Each row below holds a small network's activations on one record, seen along a few directions.
Records have a field called P. Each example row is followed by its value.
The largest differences between rows may come from other fields.
In the rows, 500 means zero.
Random noise pushes rows far along 2 fixed directions. That doesn't count. These rows show it; they differ only by the noise:
[603 332 410 392 163 273 437 312 243 563 610 618 708 427 570 421 377 802
 629 546 329 317 391]
[492 567 512 388 610 492 532 470 510 479 467 551 445 536 568 469 513 600
 510 363 443 518 511]
[542 433 471 463 374 397 464 457 439 451 588 565 584 496 481 473 458 563
 475 520 433 378 469]
[407 684 601 544 873 666 548 720 823 271 483 465 290 641 373 563 629 165
 224 386 622 562 628]

[474 499 517 585 646 544 411 668 676 298 543 477 490 527 401 574 584 169
 263 578 691 411 541] => p3
[445 737 623 495 818 699 637 592 630 534 421 376 305 575 543 449 585 470
 519 367 511 694 587] => p10
[572 296 393 503 284 418 352 424 347 491 596 588 582 506 422 495 429 593
 563 595 574 383 527] => p1
[575 477 461 287 408 295 517 356 302 708 354 557 570 434 700 463 466 856
 755 447 328 541 417] => p6
[471 469 508 545 566 591 425 528 561 496 450 610 385 546 536 509 519 402
 500 404 587 497 520] => p9
[517 387 495 608 206 417 465 491 440 422 734 466 698 440 341 501 397 477
 380 675 416 311 446] => p8
[461 517 529 583 508 621 518 516 584 511 604 412 494 543 399 558 500 439
 376 605 571 512 469] => p9
[538 401 452 483 360 462 466 363 346 543 565 496 667 399 591 467 423 643
 567 548 438 401 431] => p8
[616 264 368 427 227 291 394 366 257 576 441 639 711 427 556 461 421 646
 643 524 407 331 476] => p2
[597 383 469 490 314 407 482 435 400 608 494 555 609 535 492 486 436 589
 567 561 414 438 448] => p7
[528 562 562 541 280 362 579 490 529 445 746 351 576 470 407 509 440 534
 379 749 325 467 373] => p1
[612 396 493 503 144 313 545 367 318 654 594 425 689 441 516 467 385 709
 595 695 266 446 355] => p7
[490 577 443 300 599 538 554 242 356 695 368 519 456 479 740 464 493 904
 712 298 436 674 460] => p1
[457 380 425 441 643 581 363 441 419 490 303 751 430 471 666 471 519 499
 650 199 605 462 596] => p8
[465 720 613 338 742 500 597 580 498 644 389 439 376 481 675 428 548 689
 690 409 460 639 485] => p10
[531 554 560 511 390 439 559 493 548 516 662 462 507 577 448 501 451 567
 426 614 396 458 421] => p4
[524 385 426 474 489 570 482 458 388 597 452 641 573 513 536 494 489 567
 585 447 599 426 498] => p10
[504 634 574 569 430 450 643 571 596 418 637 372 487 512 382 520 525 409
 325 664 410 528 449] => p6
[499 424 414 598 476 553 423 551 489 395 510 518 521 500 353 498 528 351
 432 514 653 465 637] => p2
[538 510 499 446 531 432 510 515 513 531 394 512 483 533 525 525 531 495
 515 489 463 518 513] => p6
[475 460 513 622 546 474 382 706 661 278 614 451 554 487 341 605 569 131
 235 684 697 343 509] => p3
[423 830 645 535 941 739 712 639 799 472 407 329 254 608 542 537 655 332
 349 426 568 764 540] => p7
[487 663 554 426 581 560 577 414 503 631 511 375 384 555 596 447 481 751
 618 454 412 682 492] => p4
[533 410 467 549 346 418 437 524 500 377 644 549 598 518 381 508 464 414
 372 595 484 324 493] => p3
[457 278 392 725 411 562 336 594 498 321 479 655 570 432 347 543 538 129
 378 469 717 323 630] => p12
[485 524 509 502 492 561 534 416 509 575 562 436 501 530 506 529 493 602
 485 539 518 566 450] => p4
[478 342 446 563 293 505 404 412 397 571 552 583 540 445 489 506 444 567
 569 516 518 448 456] => p9
[481 596 494 405 709 572 603 439 449 553 353 499 472 436 690 456 535 597
 596 351 484 598 509] => p12
[553  44 262 645 152 409 211 468 258 412 494 860 740 390 411 497 438 320
 548 496 699 159 576] => p12
[539 486 409 357 321 381 567 284 253 650 466 578 617 413 625 403 435 894
 684 392 323 519 445] => p2

Here are new rows. What is P for each?
[506 319 381 488 462 473 326 442 404 437 385 717 497 445 603 490 505 464
 585 345 597 379 560] => p3
[472 584 571 481 486 490 590 501 509 472 603 416 527 460 508 481 451 568
 453 530 355 502 456] => p8
[541 388 461 606 242 417 476 451 405 537 555 548 578 419 527 472 472 508
 548 605 459 441 431] => p7
[562 291 506 775  57 385 388 571 568 393 834 353 728 527 148 603 394 230
 229 931 470 277 430] => p4
[540 460 519 573 362 470 534 489 504 560 541 424 574 527 403 523 472 489
 465 604 420 505 466] => p7
[493 672 586 414 447 401 647 441 520 525 620 352 477 477 539 482 463 686
 495 587 294 597 371] => p1
[479 670 617 652 651 594 533 679 767 298 638 270 347 582 335 549 570 190
 250 652 564 578 575] => p1
[531 434 454 456 599 496 459 514 507 471 338 592 493 535 508 509 540 408
 502 374 535 485 594] => p2
[522 348 505 550 457 483 377 563 519 403 518 540 595 525 409 529 458 315
 407 541 518 350 538] => p8
[555 474 442 432 492 478 457 376 443 538 486 559 527 526 606 488 493 613
 543 479 514 475 465] => p1
